These are the activations of a small neural network, seen along a few directions. Each row is one input.
Each table varies a few parts of the input and shows all the possible inputs, shuffled.
Descriptions start from the smaller parts, as in this example, which fits no table here: one of 4 places along a line, together with either a single point or one of 11 places along a line or (one of 2 separate values, together with one of 8 places around a ring).
Shared parts are said once, and a part with two or three values counts as separate values.
In the rows, zero is written as 128.

Other details of the inputs shift rows strongly along three fixed directions, in all tables alike. That doesn't count.

Table:
x1: [196 160  51  36 133  83 166 164  67  41 126  92]
x2: [109 129 165 153 186 119 148  53 104  89 120 192]
x3: [ 98  94 144 129 129 157 116 161 144 166 170 115]
x4: [ 85 141 146 132 101 144 108 133 136 146 148  97]
x5: [105 104 152 141 104 138 110 151 162 171 126  95]
x6: [ 90 129 150 102 111 133 120 130 147 122 134  72]
x7: [206 159  66  25 130  79 178 158  48  42 122  91]
x8: [100 133 148  79 110 140 113 128 153 146 142  79]
x9: [ 77 125 135 129 126 146 106 144 158 169 138  99]
x10: [ 89 105 152  85 131 135 125 136 133 115 161  94]
x11: [142 100 175 163 176 115 138  56 151 122 115 218]
x12: [130 126 180 145 156 105 155  55 108  72 128 187]
x13: [105 131 148 108  99 144  98 131 148 140 140  80]
x14: [194 139  45 181 122 122 102 168 149 174  93 168]
x15: [109  94 163 108 116 143 128 145 137 124 166  95]
x16: [117 115 165 160 190 113 150  58 127 106 117 205]
x17: [122 160 170 158 175 122 169  37 110 107 100 176]
x18: [213 152  56  78 132  96 165 165  69  65 129 115]
x19: [184 147  44 166 132 123 106 167 145 179  96 166]
x20: [186 130  57 175 126 102 128 172 171 179  95 179]
x21: [106  91 140 158 116 161 102 162 138 160 167 118]
x22: [ 88 111 149 106 125 150 113 149 105 139 163  99]
x23: [132 127 180 168 171 104 164  45 141 128  81 191]
x24: [201 161  63  18 137  82 182 161  51  54 126  95]
x25: [116 156 165 158 170 112 153  35 110  86  92 170]
x26: [ 92 106 149 105 119 139 111 139 123 104 160  89]
x27: [ 88 139 146 140  63 159 105 132 140 125 117  90]
x28: [196  89  34 238 122 123  88 215 166 201 121 217]
x29: [ 96 110 156  87 117 132 127 141 134 123 171 106]
x30: [ 83 133 148 126 119 148 113 131 125 163 135  94]
x31: [140 143 181 174 163 113 166  38 127  98  92 177]
x32: [ 89 106 143 116 121 144 110 156 140 154 174 122]
x33: [111  95 156 102 113 142 102 139 148 131 162 106]
x34: [104  93 152 123 105 136 109 158 152 139 167 114]
x35: [ 86 125 129 147  69 167  94 150 148 135 109  81]
x36: [ 97 142 162  72 118 137 150 120 131 122 145  64]
x37: [125 164 184 150 130 131 175  23  97  53  71 153]
x38: [107 110 157  89 109 144 103 133 124 111 166  90]
x39: [ 92 123 149  92 126 154 104 131 115 129 170 104]
x40: [ 96 144 153 110  72 162 105 109 127 107 113  77]
x41: [ 92 131 147 117 124 151 128 137 147 165 146  92]
x42: [119 161 173 149 174 102 168  33 125 108  99 195]
x43: [ 91 111 131 138 118 141 106 152 176 172 131 102]
x44: [143  89 174 192 179 120 156  71 155 135 116 221]
x45: [133 143 186 158 159 103 162  36 112  92  84 169]
x46: [ 73 144 139 118 128 147 112 125 130 142 138  90]
x47: [209 152  53  60 124  88 158 177  55  65 122 102]
x48: [200  94  44 210 130 129  86 193 156 185 116 203]
x49: [ 94 127 149 142  70 161 107 137 128 131 104  82]
x50: [193 130  56 202 115 106 114 172 163 170  93 180]
x51: [182  98  42 206 138 122  99 193 145 166 113 189]
x52: [129 161 180 154 169 116 174  23 100  82  98 170]
x53: [ 87 133 146 113 108 139 111 132 139 123 136  70]
x54: [186 188  45  39 133  92 166 165  43  57 141 111]
x55: [ 94  93 148 118 128 146 112 157 132 162 160 114]
x56: [ 96 132 155 106  97 131 121 136 152 135 144  85]
x57: [193 113  45 227 124 119 103 186 155 203  82 186]
x58: [109 115 145 120  99 143  95 141 172 163 137  92]
x59: [137 132 186 170 163 111 169  40 143 108  92 179]
x60: [ 89 120 146 127 120 144 113 146 148 181 134  99]
x61: [ 81 153 141 112 112 143 117 131 127 145 148  95]
x62: [ 97 109 147  92 127 149 104 143 137 145 169 110]
x63: [201 164  49  58 131  94 161 168  38  62 125 105]
x64: [197 195  46  47 138  92 158 142  82  91 104 109]
x65: [193  97  39 211 141 134 110 204 149 196 122 197]
Each input here is: one of 5 separate values, together with either a single point or (one of 2 separate values, together with one of 6 places around a ring).
Changing only the choice among 5 separate values turns x43 into x8. The same change can be made to x10. Which row results?
Answer: x11
Changing only the choice among 5 separate values turns x55 into x3. The same change can be made to x45. Which row results?
Answer: x31
Change only the place on the ring of 6 in x16. List by row number the other rows that result.
Answer: x1, x2, x10, x26, x51
Change only the choice among 2 separate values in x46. List by row number the other rows that result.
Answer: x2
Change only the choice among 2 separate values in x12. List by row number the other rows that result.
Answer: x50
Change only the choice among 5 separate values in x2. List by row number the other rows that result.
Answer: x22, x39, x54, x65
